Each row below holds a small network's activations on one input, seen along a few directions.
In each table, some parts of the input vary, and every possible input appears once, in random order.
A made-up example of a description, with smaller parts first: one of 6 places along a line, together with either a single point or one of 11 places around a ring or (one of 3 separate values, together with one of 5 places around a ring).
Shared parts are said once, and a part with two or three values counts as separate values.

Other details of the inputs vary at random and push rows far along two fixed directions, the same in every table; ignore that.

Rows:
r1: [ 25 -18   0  14  12 -38  -6 -12  17 -13  -2]
r2: [  1 -15  -1   8  -1  -2 -23 -20  10  22   4]
r3: [ 19  -2  -2 -12  -6 -50  -1  10  14 -30 -14]
r4: [ 19 -15 -46   2  31  10 -25  -5  11  17 -60]
r5: [ 12  21   3  -3  -2 -36  32  41  -6 -27   1]
r6: [  7  24   8   0   9 -46  33  30   0 -21   1]
r7: [ 24 -18 -26  12  19 -19 -41 -35  24  22 -19]
r8: [ 18  -1 -34  -4  -2 -17 -47 -22  13  20 -31]
r9: [ 18 -15 -36  -6  38 -20 -32 -39 -21   7 -51]
r10: [  9  -6   6  12 -18 -41   4   8   2   0  16]
r11: [  9  16   7   3 -33 -31   2  12  -2  -9  15]
r12: [-16   2   7   7  17  72   5 -11   7  23 -11]
r13: [  7  14  18  -8 -15 -34   4   8   5 -14   2]
r14: [ 13  -1 -49  -9  36   5 -49 -16  12  19 -37]
r15: [  1 -12 -47   2  34  32 -50 -23   3  39 -38]
r16: [-11  10  31 -12 -15  43  -9 -11  10   7  10]
r17: [  1   1  18  10 -11 -20  17  -2  11 -37  18]
r18: [-24 -11  -8 -19 -17  50   8  -9  -7  18  25]
r19: [-14   0   7 -12 -15   2  31   1  -8   2  36]
r20: [-8  4 14 -5 -9 11 37 -7 -3 -4 45]
r21: [-25   2  14   5   2  49  19   9  -6  19  -3]
r22: [-26  -4  14 -19 -34  55  28   8 -17   6  46]
r23: [ 14  21  -5  -1  -6 -35  18  38 -10 -29  17]
r24: [ -1  -1   3 -16   0  19 -30 -18  14  14 -19]
r25: [-15 -16  39   3 -36  31  16  16  -8  -6  36]
r26: [-38  -1  39 -19 -21  58   1  -6   6   5  20]
r27: [  8  -7   2   3 -19 -35  10  12   6 -39   3]
r28: [-21   2  -2 -14   6  61  -8   9   1  22 -11]
r29: [-2 16  3 -4 21 36  3 -1 10  7 -5]
r30: [  2 -13  -9   0  -8 -18  -8  -3  10 -23 -10]
r31: [  1  19  16   5 -23 -31   6   2   1  -6  21]
r32: [ -4  -6 -13  11   3  29   2  11 -11  17 -13]
r33: [ 20   4 -36  -7  47 -24 -18  -6  19   3 -44]
r34: [-11 -41 -13  -4   8  68 -54 -38  15  39 -22]
r35: [ 27  -5 -60   8  35 -36 -34  -4   3   9 -42]
r36: [-29  20  31  12 -12  30  35  23 -23   0  47]
r37: [-20 -15  40   4 -33  30  17  13  -7  -1  36]
r38: [-34   1  34  -8 -18  52  18  -7 -47   8  19]
r39: [ 19  23   2  24  16 -49  31  18  -7 -26  22]
r40: [ 19  20  -4  16  -6 -63  33  42 -21 -33  18]
r41: [ -6   4  18 -15 -21  17 -10   4   3   4   0]
r42: [-10  -8  10   2  -8  -4   2  -8  11 -22   8]
r43: [ 18  30   4   9  15 -44  21  20   3 -32  22]
r44: [  0 -12   7   6 -24   7 -10   1   0  13  15]
r45: [-12  -6  13   1 -16  -3   5  -2   6 -20  12]
r46: [  8 -10 -15 -10   4  -1 -11 -10 -35  -4 -27]
r47: [-17  -7  -7   0   9  55  -1   3   0  26 -22]
r48: [ 25  17 -23   0  15 -67   5  28  -1 -26  -4]
r49: [  4  10  -3   1 -16 -23 -15  -8   6   7   2]
r50: [-32   4  28  16 -10  48  31  18 -20  20  24]
r51: [  2  -9 -13  -8   8  -3  -9 -13 -34   0 -26]
r52: [ 10   1 -14  21  27 -34  15   6  -1   3 -15]
r53: [ 14  -3 -47  -9  43   8 -46 -18  15  18 -34]
r54: [-12   9  25  24   5  34  33  10  -9   7  23]
r55: [ -9   8  34  -7 -12   3  13  -1  14 -19  18]
r56: [-23   2  31 -15 -20  17   7   2   6  -7  14]
r57: [ 17  10  12 -11 -21 -33   2  17   4 -20  -2]
r58: [-24   6  37  -1 -11  57  20 -15 -42   2  23]
r59: [-18 -23 -15 -25   3  68 -53 -30  19  30 -33]
r60: [  2 -27 -25   1   8  26 -55 -37  17  44 -24]
r61: [ 14  25  19  11 -20 -48  14   2   4 -18  24]
r62: [ 31   8 -22  24  20 -95  31  29  -5 -22 -19]
r63: [ 25 -18   2  13  10 -68   4  -1  13 -22   0]
r64: [ 17  -7 -34   9  46 -22  -7 -10  16  10 -50]
r65: [-16   1  14 -11 -12   8  37   0  -7  -2  44]
Description of these inputs: one of 5 places along a line, together with either one of 2 separate values or one of 5 places around a ring or one of 6 places around a ring.
- The inputs of r30 and r42 match in every part but the place on the line of 5. If r47 is changed in the same way as r30 into r42, which row does it become? => r64
- The inputs of r31 and r8 match in every part but the place on the line of 5. If r65 is changed in the same way as r31 into r8, which row does it become? => r18
- Change only the choice among 2 separate values in r38. List by row number the other rows that result. => r19
- Change only the place on the line of 5 in r26. List by row number the other rows that result. => r3, r55, r56, r59

Rows:
r66: [-17 -10  -8  -6  22  71 -16  -6   1  25 -26]
r67: [  3 -23 -11  -4 -14  11 -35 -21  15  18  -4]
r68: [ 12   9  -5  -2  -1 -30 -13   6  25 -15  -7]
r69: [-18 -19 -12   5  -1  66 -20 -17 -20  36 -12]
r70: [ 32  15 -33   8  36 -58   5  13   9 -12 -21]
r71: [-17 -20  -6 -25 -17  55 -32 -28 -19  18  -5]
r72: [ 15  26  -8   7  14 -52  27  28 -10 -16  -3]
r73: [-22 -11   9   5   0  50  10 -14  -8  19  19]
r74: [ -5  17  14   8  -4  -4  36  33 -19 -13   7]
r75: [-23  17  30   4  -3  32  47  23  -8  -9  31]
r76: [ -5 -19  -8   7  12  19  -8 -13  -8  15 -13]
r77: [ -8   1  42   3 -25 -20  29   1  -1 -19  33]
r78: [-12  19  37  -3 -39 -16  32  39   8 -23  43]
r79: [ -7  11  27  -5  -7  -5  17   9  12 -18  10]
r80: [ 29 -20 -32  -2  19 -30 -49 -39  24   8 -37]
r81: [-23   0   5   4  -9  52  -2  -8 -25  31  15]
r82: [ 28  -6 -37  -8  30 -23 -47 -22  35   3 -50]
r83: [-11  19  26 -17 -27  -9  29  25 -19 -30  19]
r84: [ 17  -7  -1   6 -11 -44 -12  -7  13 -13   4]
r85: [ 30   1 -29  15  24 -66   4  -3  -3  -7  -4]
- The inputs of r68 and r84 match in every part but one. If r72 is changed in the same way as r68 into r84, which row does it become? => r81
- Describe the family of inputs behind these rows. => one of 2 separate values, together with either a single point or one of 4 places along a line or one of 5 places around a ring
- Change only the choice among 2 separate values in r66. List by row number the other rows that result. => r76

Rows:
r86: [  3  38  12  -1   0 -29  35  41   2 -25   8]
r87: [-11 -27 -22   2  -1  59 -50 -45  -2  47   1]
r88: [ 25   8 -44  -4  43 -34  -7   2  -8 -11 -50]
r89: [ 19  28   2  11  12 -70  30  40  14 -29  -1]
r90: [  2  12  22  20  14 -36  51  14 -13 -17  30]
r91: [ -6 -10 -29  -5  36  50 -26 -15  -2  24 -41]
r92: [ 28 -20 -36  15  21 -52  -6 -12  -8   0 -28]
r93: [  5 -22 -27  -8  14  34 -50 -29  40  18 -30]
r94: [ 29 -11 -31   0  25 -48 -27 -21  44  -4 -18]
r95: [-31  -7  12 -21 -18  87 -25  -3  16  22   4]
r96: [-11 -27 -22   3  17  64 -27 -38  -9  48 -11]
r97: [ -2  14   7  -3 -14 -26  40  28 -39 -23  14]
r98: [ 22  23   4  22  19 -69  32  16  22 -17  16]
r99: [-17 -15  -8  -4   3  45  -6  -5 -22  24  -8]
r100: [-34  13  53  18 -19  51  57  24 -25  -4  51]
r101: [ 37   6 -34  19  39 -55 -13   1  33  -2 -35]
r102: [ -2  -1  36   1 -31 -24  15   1   3 -21  24]
r103: [-25   8  43 -23 -45  33  10   9 -16 -13  22]
r104: [-21  -2  32  10 -42  24  15   5 -22   7  46]
r105: [  6 -15 -39 -19   4  30 -56 -27 -10  24 -36]
r106: [-39  18  51 -25 -41  71  20  27  -4 -13  38]
r107: [ 22 -17 -19   0  13 -44 -29 -38  22  -2 -21]
r108: [  9   4  21  -8 -22 -55   9  11   2 -32   4]
r109: [ -8   2  16   0 -28  -4   6  11 -20  -3  22]
- Describe the family of inputs behind these rows. => one of 4 places along a line, together with one of 6 places around a ring
- The inputs of r96 and r97 match in every part but the place on the line of 4. If r90 is changed in the same way as r96 into r97, which row does it become? => r88
- Change only the place on the line of 4 in r93. List by row number the other rows that result. => r94, r95, r106
- Change only the place on the line of 4 in r105. List by row number the other rows that result. => r87, r104, r109
